A small network was shown many inputs. Here are its activations along a few directions, one row for each input.
Each table varies a few parts of the input and shows all the possible inputs, shuffled.
Descriptions start from the smaller parts, as in this example, which fits no table here: one of 2 separate values, together with either a single point or one of 11 places around a ring or (one of 4 places along a line, together with one of 8 places around a ring).
Shared parts are said once, and a part with two or three values counts as separate values.
In the rows, zero is written as 128.

Other details of the inputs vary at random and push rows far along two fixed directions, the same in every table; ignore that.

Rows:
r1: [149 127 102 138 127 162 121 135 119 137 146  91]
r2: [144 137 100 165 159 131 112 123 145 142 147 123]
r3: [205 145 127 131 149 125  46 199 141 135 182 109]
r4: [ 83 148 187  62 100 112 130 133 124  96  95 168]
r5: [157 118  96 140 140 146 125 140 124 128 144 102]
r6: [176 138 137 111 152 138  27 198 112 128 172  75]
r7: [119 133 237  69 122  91  49 206 136 133 108 151]
r8: [124 141  67 177 118 147 152  85  78 142 157 136]
r9: [170 151 125 156 145 130  74 172 153 141 172 119]
r10: [ 83  98 150 127  99 130 219  86 134 130  85 156]
r11: [ 70  93 182 101 112 110 186 103 127 120  79 160]
r12: [194 149 127 139 144 125  30 197 139 148 164 101]
r13: [100 115 192  76 130 102 141 148 133 129  85 169]
r14: [ 86 155 190  62  99 101 138 140 129 108 103 158]
r15: [ 82 114 177 115  94 127 180 104 144 142  77 167]
r16: [196 136 131 126 165 113  29 191 134 128 181 104]
r17: [161 142 126 154 161 119  57 164 147 134 170 114]
r18: [150 140 100 165 149 135 114 133 150 145 152 126]
r19: [ 35 130 139  86  83 108 167 104 104 139 100 173]
r20: [140 117  78 177 140 145 146  76 134 149 124 112]
r21: [ 78 102 116 120 111 160 211  74 115 137  81 129]
r22: [153 103  24 203 134 179 199  50 128 132 154  88]
r23: [140 106  72 158 148 154 162  90 119 127 133 100]
r24: [131 114  70 153 142 167 155  84 110 137 127  88]
r25: [140 139  64 163 123 143 141  67 122  97 133 125]
r26: [128 150  37 185 128 130 184  43 133 116 154  94]
r27: [125 161 210  63 105  79  61 208 126  81 115 162]
r28: [ 88 100 137 117 118 129 215  78 137 136  80 169]
r29: [ 90 153 189  81  94  81 141 149 124  98  97 163]
r30: [157 118 101 152 149 130 119 130 125 132 142 105]
r31: [ 82 103 206  69 119 114 144 148 121 113  90 151]
r32: [162 121 101 152 139 133 120 140 130 135 146 108]
Description of these inputs: either one of 2 separate values or one of 6 places around a ring or (one of 4 places along a line, together with one of 6 places along a line).
Question: A walk changes only the place on the ring of 6. It starts at r29 and steps to r26. List the rest of the walk in order.
Answer: r14, r4, r25, r27

Rows:
r33: [114 126 117 142 118 133 138 111 110 130 129 127]
r34: [175 156 134 127 149 107  34 195 143 127 173 100]
r35: [122 130 114 144 136 117 135 105 123 126 134 143]
r36: [134 139 107 131 114 134 137 104 126 112 126 129]
r37: [112 130 116 132 121 134 143 109 119 124 128 111]
r38: [125 111 113 129 126 142 151 123 117 134 133 119]
r39: [134 134 110 135 129 127 137 110 130 107 129 133]
r40: [183 152 132 128 144 110  45 207 137 132 176 109]
r41: [142 113 124 139 136 140 140 118 133 125 116 119]
r42: [ 85 113 228  52 104 106 130 170 123 111  82 163]
r43: [183 147 142 141 148 109  33 198 139 145 173 117]
r44: [125 107 117 125 144 140 138 113 127 133 120 109]
r45: [122 126 126 137 134 145 139 113 148 142 121 123]
r46: [123 135 108 131 113 136 149 119 115 128 134 123]
r47: [131 122 123 139 129 148 150 125 141 147 124 131]
r48: [115 135 113 138 115 131 134 108 112 129 130 131]
r49: [118 139 107 130 133 126 134 107 130 117 131 127]
r50: [119 135 109 139 130 125 129 109 121 124 132 143]
r51: [128 135 103 133 128 130 143 119 124 123 136 134]
r52: [ 77 118 232  53 117 106 128 171 134 129  69 160]
r53: [135 113 117 137 136 143 147 127 127 141 121 120]
r54: [ 66 116 228  45 107 105 131 167 124 122  80 159]
r55: [127 140 101 128 113 137 144 115 120 129 131 130]
r56: [137 122 129 142 130 145 143 116 147 131 119 130]
r57: [128 113 121 143 138 139 134 116 125 142 117 128]
r58: [116 144 105 125 118 133 134 102 126 123 126 123]
r59: [124 122 127 146 131 144 135 114 139 149 122 138]
r60: [113 139 111 129 117 132 139 106 121 122 129 115]
r61: [133 121 122 148 128 126 152 122 141 144 131 134]
r62: [128 126 118 137 116 135 145 112 119 113 127 117]
r63: [141 104 121 131 140 140 141 116 126 123 119 116]
r64: [127 103 117 135 142 139 134 114 118 139 121 124]
r65: [130 130 109 138 134 122 149 115 126 125 138 135]
r66: [130 135 115 134 113 132 142 110 122 112 128 121]
r67: [119 126 118 151 128 119 135 109 134 134 129 140]
r68: [136 130 115 139 135 119 142 107 133 109 132 134]
r69: [190 152 137 131 144 107  39 197 143 115 170 107]
r70: [124 126 125 145 133 123 141 111 148 140 128 126]
r71: [196 147 144 136 146 111  42 199 147 127 169 109]
r72: [ 69 113 229  54 105 104 125 169 115 128  81 174]
r73: [120 134 113 134 139 118 139 104 132 120 134 128]
r74: [122 126 113 134 116 138 153 122 112 130 133 119]
r75: [135 103 114 128 139 143 148 125 120 139 125 116]
r76: [118 139 106 135 115 132 129 103 117 129 127 139]
Question: Changing only one part turns r61 into r46. The same change can be made to r43. Which row results?
Answer: r48
Question: What do these inputs look like to the network?
Answer: one of 4 separate values, together with one of 11 places around a ring
Question: Change only the choice among 4 separate values in r54. List by row number the other rows that result.
Answer: r38, r42, r72

Rows:
r77: [ 96  98 141 112 112 158 215  96 134 130  88 139]
r78: [140 109 104 128 152 151  95 124 104 136 133 109]
r79: [168 107 110 133 141 137 117 133 121 101 130 105]
r80: [158 123 116 139 130 161 138 157 129 146 147 101]
r81: [ 91  90 134 165 153 128 197  62 184 177  82 155]
r82: [132 110 108 133 154 154 103 133 110 149 146 110]
r83: [139 168  97 133 116 128 113 131 134 122 145 113]
r84: [152 116 114 137 154 119 108 119 110 103 139 103]
r85: [138 127 103 127 146 116 109 119 112 103 157 105]
r86: [169 116 114 134 133 147 117 131 137 108 127  97]
r87: [114  78 134 161 150 116 225  78 174 151  87 164]
r88: [150 151 117 170 144  94 101 119 142 111 159 171]
r89: [151 125 116 132 138 166 120 142 138 143 138 102]
r90: [137 145 106 147 114 138 102 127 119 155 150 118]
r91: [113 148  97 123 138 118  95 121 113 119 158 107]
r92: [144 151  90 137 121 114 111 132  98 122 155 140]
r93: [120 132 104 131 146 121  92 111 115 118 154 100]
r94: [ 63  93 135 124 123 153 194  90 105 161  94 148]
r95: [ 69 127 120 109 107 106 196  82 104 111  97 165]
r96: [133 124 115 160 123 147 108 139 123 164 146 105]
r97: [152 147 110 146 108 141 116 136 131 144 148 116]
r98: [126 117 242  25 119 104  83 229 113 105  89 158]
r99: [158 122 116 135 135 152 106 126 141 119 122  97]
r100: [ 69 112 158 113 119 129 174  68 131 120  71 135]
r101: [146 102 128 165 182 112 101 132 167 174 133 133]
r102: [135 120 115 141 154 125  91 110 113 119 136  98]
r103: [132 167 137 161 132 104  85 121 162 126 146 167]
r104: [157 155  91 139 111 117 122 138 109 114 153 135]
r105: [133 155 114 174 145 100  86 108 145 125 156 165]
r106: [156 134 115 145 139 139 110 115 142 113 130  86]
r107: [134 162 100 126 123 132 114 126 140 113 153  98]
r108: [153 169 124 173 129 112 102 119 174 118 151 160]
r109: [147 127 122 158 116 150 122 149 136 153 143 104]
r110: [162 131 105 144 114 126 128 143 112 129 155 124]
r111: [104  73 129 164 160 113 213  69 163 159  89 167]
r112: [156 104 106 133 152 134 106 126 110 110 134 110]
r113: [164 116 135 164 166 124 118 140 194 166 129 125]
r114: [151 131 106 128 136 119 120 126 124  95 154 101]
r115: [159 124 110 127 136 164 112 132 132 130 127  99]
r116: [ 82 107 131 123 100 120 199  86 100 134 102 168]
r117: [165 119 116 138 145 122 119 125 122  96 137  98]
r118: [103  97 141 105 110 155 204  90 129 118  74 139]
r119: [ 97 116 243  36 128  96  50 208 112 116  85 155]
r120: [132 132 103 146 123 128  99 127 102 151 154 124]
r121: [119 160  97 126 130 128 100 119 130 123 154 100]
r122: [157 105 102 125 152 145 111 132 101 121 137 113]
r123: [ 77 100 151 110 117 144 171  76 129 126  67 141]
r124: [ 85 166 225  43  98  75  54 212 100 126 107 186]
r125: [145 122 108 128 143 161  98 124 121 140 128 102]
r126: [ 92  90 145 137  98 132 216 107 116 136  96 150]
r127: [144 107 114 155 132 131 121 150 103 146 153 117]
r128: [119 154  88 135 132 115  96 122 107 128 152 120]
r129: [106 118 238  44 126 108  89 236 102 140 110 162]
r130: [164 109 102 137 146 153 135 143 119 128 149 106]
r131: [145 171 100 139 104 131 110 134 128 130 145 128]
r132: [143 147 100 121 128 115 123 135 121  96 158 107]
r133: [166 128 121 139 137 133 119 124 138 102 133  90]
r134: [ 62 123 132  96 114 108 195  82 109 102 103 153]
r135: [164 163 121 172 127 108 115 122 169 108 154 159]
r136: [132 168  93 142 111 129  98 123 117 140 148 129]
r137: [175 111 135 163 163 118 129 145 190 155 132 125]
r138: [123 167  96 131 121 123  97 126 124 132 146 115]
r139: [ 83 120 145 107 102 126 203  77 140 100  92 134]
r140: [156 121 125 153 113 142 131 159 132 142 146 105]
r141: [162 141 111 143 105 135 128 143 128 134 151 118]
r142: [ 92 135 243  45 116 121  74 230 122 158 101 150]
r143: [106 137 248  45 109 123  89 238 134 148 100 149]
r144: [148 106 112 126 154 147 118 145 106 134 148 116]
r145: [ 81 132 122 110  97 109 208  89 115 103  94 161]
r146: [ 82 140 128 110  88 119 206  88 132 108  91 154]
r147: [125 144 108 132 137 131  95 112 132 122 148  94]
r148: [ 71 125 151 104 104 129 188  77 143 109  88 134]
r149: [137 123 112 133 145 163 106 133 127 153 141 104]
r150: [ 90 143 130 116  79 124 203  91 125 118  93 167]
r151: [163 154 120 170 135  97 113 125 154 103 157 166]
r152: [117 121 243  43 115 109 100 244 115 133 108 157]
r153: [128 112 113 159 132 137 103 140 107 160 150 112]
r154: [ 77 136 134 101  97 122 206  86 138 100 100 140]
Question: What do these inputs look like to the network?
Answer: one of 6 places around a ring, together with either one of 2 separate values or one of 11 places around a ring
Question: Changing only the place on the ring of 6 turns r95 into r146. The same change can be made to r116. Which row results?
Answer: r141
Question: Which other rows agree with r152 in the place on the ring of 6? List them by row number.
Answer: r79, r87, r98, r104, r110, r114, r117, r126, r130, r132, r145, r151
Question: A walk changes only the place on the ring of 6. It starts at r77 and steps to r130. List the rest of the walk in order.
Answer: r144, r82, r149, r89
Question: Change only the choice among 2 separate values in r113. List by row number the other rows that result.
Answer: r108
Question: Change only the choice among 2 separate values in r137. List by row number the other rows that result.
Answer: r135

Rows:
r155: [164  98  90 174 160 157 131 118 141 153 145  97]
r156: [153 114 183 101 148 126  79 195 143 147 128 126]
r157: [122 139 183  88 114 110 112 165 139 112 111 140]
r158: [177 143  76 165 136 138 104 139 128 131 175  99]
r159: [150 144 132 125 136 112  80 157 126 119 150 130]
r160: [134 140 161  91 124 113  82 185 113 124 138 127]
r161: [168 152  75 166 136 143  95 133 132 138 172  98]
r162: [ 94 111 105 134 114 142 192  71 114 120 106 138]
r163: [ 74 123 134 113 108 134 174  90 116 131  97 145]
r164: [113 127 109 141 129 123 161  86 130 116 119 137]
r165: [179 109  97 170 165 152 102 139 137 154 155  90]
r166: [166 141  73 158 139 145  90 130 111 132 171  92]
r167: [ 80 116 160  91 110 121 175 107 118 112  85 151]
r168: [ 94 130 163 103 113 104 142 131 125 123 108 161]
r169: [110 121  51 189 126 145 194  32 124 133 131 129]
r170: [126 103 188  99 138 124 112 173 140 148 100 138]
r171: [ 99 133 165 104 103 119 149 134 128 128 105 157]
r172: [120 135 176  79 122 113  95 167 124 109 117 127]
r173: [ 94 119 141 120 105 128 188  98 128 120  95 157]
r174: [124 154 163 101 127 104  68 175 129 129 137 141]
r175: [ 96 120 110 143 122 127 185  60 136 114 103 140]
r176: [178 142  81 160 141 137 105 134 134 121 165  98]
Question: What do these inputs look like to the network?
Answer: either one of 4 separate values or (one of 3 separate values, together with one of 6 places along a line)
